These are the activations of a small neural network, seen along a few directions. Each row is one input.
In each table, some parts of the input vary, and every possible input appears once, in random order.
Descriptions start from the smaller parts, as in this example, which fits no table here: line(4) and (point or ring(9) or (values(3) and ring(8))).
Shared parts are said once, and a part with two or three values counts as separate values.

A family of inputs:
r1: [-19, -4, -9, 0, -1, -32, -12, -2, 17, -18, 7, 12, 3, 16, -9, -11, -12]
r2: [-8, -8, -22, 1, 6, -28, -12, -1, -2, -11, 11, 5, 1, 16, -14, -8, -14]
r3: [-21, 2, -1, -10, -17, -16, -13, 9, 18, -16, 1, 16, 3, 16, -2, -6, -17]
r4: [15, 13, 1, 9, 8, 13, 3, -8, -8, 12, 17, -9, -9, -14, 7, 10, 23]
r5: [9, -35, 21, 13, 33, 33, 36, -6, -38, 26, -50, -28, 9, -10, 9, -11, -4]
r6: [2, -47, -12, -2, 21, 11, 17, 14, -41, 3, -53, -19, 15, 16, -1, -20, -43]
r7: [21, 21, 3, 1, -13, 19, 3, 1, -5, 11, 12, -8, -7, -21, 8, 16, 21]
r8: [7, 18, 21, -4, -12, 19, 7, -4, 16, 9, 5, 5, -5, -17, 8, 14, 20]
r9: [-5, 5, -11, -22, -21, -4, -13, 17, 13, -10, 0, 14, 3, 11, -6, 6, -18]
r10: [5, -1, -30, -3, -3, -9, -14, 12, -12, -8, 13, -2, -2, 12, -8, -1, -14]
r11: [-13, 12, 31, 3, -5, 7, 4, -11, 23, 4, 1, 13, -3, -13, 10, 4, 21]
r12: [13, 10, -24, -17, -20, 2, -17, 20, -5, -13, 8, -1, 0, 8, -7, 9, -14]
r13: [-10, 8, 21, 16, 9, -10, 7, -21, 21, 2, 11, 6, -4, -11, 4, -3, 26]
r14: [2, 7, 10, 14, 17, -4, 6, -20, 3, 8, 18, -2, -6, -8, 1, 1, 24]
The inputs of r14 and r2 match in every part but one. If r8 is changed in the same way as r14 into r2, which row does it become? -> r9
Describe the family of inputs behind these rows. -> values(2) and (point or ring(6))

A family of inputs:
r15: [-9, 4, 0, -15, -22, -10, -6, 14, 5, 0, -9, 0, 3, 8, -5, 2, -20]
r16: [21, -5, 5, 10, 4, 13, 18, -5, -2, 4, -17, -16, 0, -15, -1, 4, 11]
r17: [-5, -3, -11, -1, 16, -4, 2, -2, -7, 8, 6, -5, 3, 9, -11, -3, -2]
r18: [11, -14, 8, -1, 5, 25, 23, 7, 0, 18, -16, -6, -1, -8, 6, 3, 2]
r19: [8, -5, 7, 3, 5, 27, 11, 8, -3, 0, -12, -5, 4, -7, 10, -2, 6]
r20: [-9, -12, -1, 17, 13, -5, 6, -8, -7, 2, -1, -1, 1, -5, 7, -13, 0]
r21: [-11, 9, -5, -11, -23, -3, -19, 14, 7, -19, -6, 1, 2, 10, -2, -2, -13]
r22: [10, 46, 3, 0, -27, 11, -20, 0, 15, 10, 47, 7, -24, -23, 9, 30, 39]
r23: [-3, -7, 19, 3, 10, 6, 1, -4, -7, -2, -16, 3, 3, -1, 7, 0, 4]
r24: [6, -7, 14, 6, 9, -5, 7, -20, -4, 3, -21, -7, 9, -14, -6, 0, 7]
r25: [-26, 19, 12, -3, -9, -38, -6, -16, 60, -19, 36, 42, -5, 3, -3, 3, 19]
r26: [11, -5, -15, -14, -5, 7, 1, 12, -6, 7, 5, 3, -3, 12, -3, 8, -19]
r27: [-20, -8, 7, 6, 8, 5, 10, -2, -9, 16, -3, -2, 1, 7, 11, -16, -9]
r28: [-19, -1, 8, 9, 8, 6, -3, -1, -9, 0, 0, -5, 0, 9, 18, -19, -7]
r29: [9, -5, -14, 9, 14, -19, -1, -10, -9, -5, 10, -9, -2, 0, -14, 0, 9]
r30: [-4, -16, 16, 0, 11, 9, 10, -8, -1, 16, -22, 3, 1, -5, -1, 2, -2]
r31: [0, 2, -9, -7, -20, -23, -8, 8, 1, -14, -6, 5, 8, -4, -8, 1, -6]
r32: [-3, 2, -9, 4, 15, -4, -9, 1, -10, -11, 11, -5, 0, 11, -6, -5, 3]
r33: [10, 6, -15, -10, -8, 10, -13, 9, -6, -11, 7, -3, -2, 13, -2, 2, -14]
r34: [23, -2, -21, -5, -4, -7, -6, 2, -6, -3, 5, -1, -1, 2, -8, 6, -9]
Describe the family of inputs behind these rows. -> values(2) or (values(3) and line(6))
What sort of input is r32? -> values(3) and line(6)
A walk changes only the line(6) part. It starts at r16 and steps to r24. List the rest of the walk in order. -> r20, r29, r34, r31

A family of inputs:
r35: [5, -5, -13, -10, -17, 11, -3, 23, -15, -4, -15, -5, 3, 5, 7, 0, -23]
r36: [-2, 10, 5, 11, 10, 1, 2, -11, 1, 10, 21, -3, -8, -4, 1, 3, 20]
r37: [-13, -7, -7, -8, 3, -10, -11, 6, 4, -13, 0, 11, 3, 20, -1, -9, -18]
r38: [27, 12, 0, 5, -2, 12, 7, -7, -3, 6, 10, -11, -5, -18, 2, 11, 20]
r39: [-11, 17, 16, 0, -11, -18, -9, -15, 29, -3, 15, 20, -3, -12, -4, 8, 20]
r40: [-10, 14, 16, 7, 1, -1, -4, -9, 16, -1, 12, 7, -5, -6, 8, 1, 19]
r41: [-15, -2, -7, -14, -13, -25, -11, 4, 20, -15, 2, 16, 6, 17, -19, -2, -18]
r42: [-7, -11, -22, 2, 11, -12, -7, 6, -13, -4, 5, -1, -1, 15, -1, -10, -16]
r43: [16, -5, -23, -9, -3, -1, -8, 12, -18, -7, -5, -12, 5, 8, -15, 4, -15]
r44: [3, -37, 24, 19, 31, 15, 35, -15, -25, 16, -48, -19, 10, -10, 8, -16, -5]
r45: [7, 14, 12, -3, -9, 28, 9, 7, 3, 16, 2, -3, -6, -15, 13, 11, 16]
Describe the family of inputs behind these rows. -> point or (values(2) and line(5))
Change only the values(2) part in r45. List by row number the other rows that result. -> r35

A family of inputs:
r46: [-7, 18, -34, -29, -21, -25, -30, 18, 27, -15, 29, 24, -1, 18, -20, 11, -12]
r47: [28, -16, -21, 12, 8, 24, 4, 15, -47, -4, -20, -29, 1, -2, 13, -6, -14]
r48: [9, -30, -28, -24, 15, 4, 5, 21, -28, 8, -32, -13, 14, 21, -13, -5, -40]
r49: [-35, 13, -3, -8, -18, -35, -24, 6, 36, -21, 19, 24, 0, 18, -10, -5, -7]
r50: [9, -22, 21, 24, 33, 18, 31, -18, -24, 24, -30, -22, 5, -23, 0, -5, 20]
r51: [-9, -34, 3, -9, 18, 2, 7, 9, -12, -10, -50, -8, 19, 18, 3, -20, -32]
r52: [10, 41, 11, -6, -35, 12, -11, -2, 20, 5, 35, 14, -15, -21, 6, 26, 27]
r53: [-15, -37, 21, 18, 39, 9, 29, -15, -21, 17, -31, -10, 6, 8, 1, -20, -10]
r54: [-8, 28, 21, 13, -11, -21, -1, -28, 30, 11, 37, 10, -14, -18, -8, 14, 36]
r55: [30, -10, 14, 9, 0, 46, 28, 5, -28, 15, -28, -21, 0, -21, 22, 2, 4]
r56: [-26, 13, 16, 2, 3, -25, -6, -19, 45, -6, 29, 27, -8, 9, 4, -5, 13]
r57: [14, 36, -21, 0, -30, -9, -31, 9, 2, -22, 41, 6, -9, -6, 3, 13, 14]
The inputs of r49 and r57 match in every part but one. If r51 is changed in the same way as r49 into r57, which row does it become? -> r47
Describe the family of inputs behind these rows. -> values(2) and ring(6)
Change only the values(2) part in r46. List by row number the other rows that result. -> r48

A family of inputs:
r58: [-4, -27, 5, 9, 22, 11, 17, 2, -21, 4, -29, -14, 7, 7, 6, -15, -14]
r59: [16, -10, 16, 16, 13, 37, 27, -5, -32, 25, -15, -18, -4, -19, 21, -2, 10]
r60: [7, 36, 4, 4, -13, 2, -10, -7, 17, 5, 41, 5, -15, -17, 4, 18, 36]
r61: [5, -23, 12, 5, 18, 14, 25, -5, -15, 15, -30, -14, 7, -3, 2, -7, -7]
r62: [-20, 12, -2, -2, -15, -29, -22, -5, 29, -21, 21, 21, -4, 10, -5, -2, 0]
r63: [3, 32, 2, 2, -12, -6, -13, -8, 19, 2, 37, 8, -12, -13, 3, 15, 29]
r64: [-13, 18, 3, -6, -15, -22, -22, -6, 30, -16, 18, 20, -2, 1, -10, 7, 9]
r65: [-7, -34, -2, 8, 26, -1, 17, -1, -18, 4, -28, -11, 6, 13, -4, -14, -21]
r66: [12, -17, 12, 8, 16, 20, 23, -2, -18, 12, -30, -21, 6, -9, 8, -5, 1]
r67: [-8, 12, -39, -30, -33, -35, -36, 26, 14, -28, 17, 20, 7, 23, -26, 7, -31]
r68: [7, -35, -36, -18, 6, 4, -1, 30, -36, -13, -30, -11, 14, 34, -7, -17, -56]
r69: [-7, 23, 4, -5, -14, -15, -20, -6, 28, -11, 21, 16, -4, -4, -6, 10, 16]
r70: [-3, 26, 7, -6, -14, -7, -14, -9, 28, -1, 26, 17, -9, -9, -3, 15, 22]
r71: [14, -14, 13, 13, 15, 28, 28, -4, -25, 22, -17, -17, 2, -15, 18, -10, 5]
The inputs of r63 and r71 match in every part but one. If r70 is changed in the same way as r63 into r71, which row does it become? -> r66
Describe the family of inputs behind these rows. -> values(2) and (point or line(6))
